Each row below is a small network's average activation on inputs in which a field has the value named, seen along a few directions.
Values that are neighbours, or in one group, have similar rows; names and order tell nothing.
In the rows, zero is written as 500.
Strong random noise was added to every row along 14 fixed directions; ignore it. To show where, here is one row again and again, with new noise each time:
[412 534 544 495 411 414 367 562 604 559 415 717 385 585 545 690 384 464
 340 455 360 555 414 665 662]
[536 383 442 531 666 629 470 447 542 426 554 469 593 488 651 531 555 451
 600 565 474 520 660 398 480]
[507 533 244 769 506 391 323 558 490 610 382 364 558 580 611 162 690 346
 637 448 353 550 672 665 627]
[629 776 502 633 740 572 395 575 638 578 608 721 527 528 377 445 221 411
 389 569 491 405 538 575 456]
[210 434 545 550 436 603 549 459 321 299 672 436 600 466 440 410 803 597
 367 344 287 304 369 343 618]
[529 699 408 534 465 746 567 596 435 542 445 716 560 494 504 695 420 288
 490 558 341 451 518 540 486]
[633 530 513 642 457 311 274 660 435 389 433 286 603 424 435 173 576 653
 680 495 431 489 630 469 540]
[453 402 957 233 780 349 231 603 606 479 242 563 632 314 566 610 439 450
 463 744 515 533 825 457 458]
[309 708 501 388 656 747 689 404 530 631 595 568 499 538 619 632 199 396
 532 492 600 525 351 489 434]
[429 697 477 463 689 629 690 542 417 521 509 709 411 551 378 492 481 195
 377 574 608 455 573 490 452]
[559 502 504 384 615 574 733 294 405 673 624 460 510 554 400 422 445 405
 584 439 836 462 382 459 345]
[698 504 330 562 499 551 376 682 459 555 424 655 405 451 394 534 323 736
 442 552 623 371 688 567 417]
[463 466 332 610 403 664 312 626 556 195 618 397 498 490 856 595 365 643
 768 304 243 579 432 527 616]
[350 501 635 482 475 436 245 387 466 487 519 691 607 645 545 783 283 319
 533 439 464 539 364 494 756]
[287 547 330 697 793 523 306 379 467 544 749 517 680 508 459 287 459 488
 490 368 541 311 573 489 512]
[366 451 571 474 498 543 375 393 403 515 490 561 660 549 551 673 441 413
 557 499 476 477 474 417 635]


Field Fot:
z6: [569 408 523 597 452 716 393 607 120 428 368 309 568 622 509 295 438 603
 629 585 723 233 636 306 713]
z13: [597 428 304 567 508 430 542 492 621 545 674 486 440 468 505 399 530 495
 500 356 532 498 455 691 367]
z3: [341 508 681 276 428 400 514 514 451 674 403 533 456 382 481 581 372 543
 421 427 628 436 375 659 383]
z10: [740 506 539 411 436 511 767 546 780 559 504 653 360 408 356 747 544 519
 217 658 386 595 487 600 250]
z11: [385 685 717 414 640 803 535 487 345 498 449 490 378 662 559 432 215 321
 483 488 764 375 367 533 619]
z15: [537 480 769 136 389 811 879 534 467 404 387 228 544 268 692 539 637 682
 616 552 444 520 379 364 225]
z12: [705 600 647 412 271 100 499 733 712 432 304 495 348 445 582 470 601 195
 640 430 240 834 436 774 500]
z14: [510 457 382 369 680 744 638 454 423 505 530 623 424 560 693 557 568  27
 662 307 654 498 539 691 379]
z7: [268 325 434 419 255 466 484 409 268 387 229 329 650 472 678 683 845 352
 726 553 395 653 634 346 617]
z1: [628 484 752 403 369 371 474 416 419 651 356 468 586 595 436 462 510 313
 573 550 562 528 385 501 609]
z5: [795 526 559 568 378 636 487 591 417 431 530 406 580 432 342 430 561 588
 491 514 430 321 436 505 421]
z4: [521 394 387 476 438 385 447 379 656 433 453 549 447 552 690 728 554 330
 665 443 441 766 503 579 531]
z2: [440 404 419 847 531 449 378 423 827 315 790 401 536 602 573 461 573 845
 242 616 134 549 438 345 734]
z9: [137 586 606 546 642 525 488 278 684 326 788 366 527 582 666 583 298 572
 475 476 401 619 238 319 665]
z8: [732 481 641 555 456 327 451 550 682 392 373 695 394 673 455 635 598 233
 424 696 344 718 586 442 700]
Fot is arranged as a ring.
- Going along Fot from z10 by way of its neighbour z5, in what order are z13, z3, z12, z14, z4 met? => z4, z14, z12, z3, z13
- List every value one step from z11, in the order listed. => z7, z9

Field Nineb:
b4: [592 352 686 298 412 609 195 668 490 430 287 382 451 397 731 704 124 825
 668 525 642 477 551 609 517]
b12: [600 497 562 449 617 307 441 423 702 477 541 573 542 387 421 645 426 566
 520 635 564 652 598 424 355]
b8: [254 807 531 438 489 448 733 511 547 614 538 583 672 332 324 529 564 359
 433 474 243 527 370 469 311]
b9: [579 667 553 562 410 588 581 446 463 327 580 436 414 728 444 563 262 561
 552 691 616 633 347 236 694]
b11: [734 497 406 725 546 383 443 585 585 269 648 368 297 584 410  94 692 572
 488 409 514 506 514 583 544]
b7: [336 274 313 377 614 545 591 342 336 442 671 573 691 339 500 758 545 495
 651 512 694 477 666 257 278]
b13: [250 606 422 568 368 446 627 445 247 549 585 546 472 619 305 366 641 440
 406 290 518 379 283 472 670]
b3: [491 269 450 557 342 425 233 300 452 685 579 464 757 468 492 675 407 707
 535 369 488 361 415 557 549]
b10: [486 682 532 619 563 449 455 497 393 240 602 589 381 705 392 445 403 334
 543 527 584 601 461 309 748]
b6: [690 152 487 520 472 463 314 339 470 455 516 443 633 513 494 598 585 735
 576 523 640 434 610 324 491]
b14: [597 445 466 410 514 601 468 654 401 510 508 447 468 366 528 368 413 639
 615 315 620 341 474 632 335]
b1: [483 558 506 414 574 777 556 648 331 627 378 647 692 292 495 550 586 294
 431 520 375 222 672 644 292]
b15: [291 437 620 475 612 248 607 450 346 245 704 511 334 597 299 242 793 205
 355 285 644 457 407 467 622]
b2: [425 606 190 712 467 510 502 431 571 617 638 634 586 482 368 683 351 671
 346 597 426 465 521 444 470]
b5: [367 602 664 388 494 541 679 498 506 479 405 508 579 421 503 541 704 352
 479 602 279 549 508 365 469]
Nineb is arranged as a ring.
- Going along Nineb from b4 by way of its neighbour b2, in what order are b12, b9, b13, b14, b15 met? => b15, b14, b13, b12, b9
- List every value one step from b5, in the order listed. => b8, b10
- Fewest steps between b1 and b6? => 7
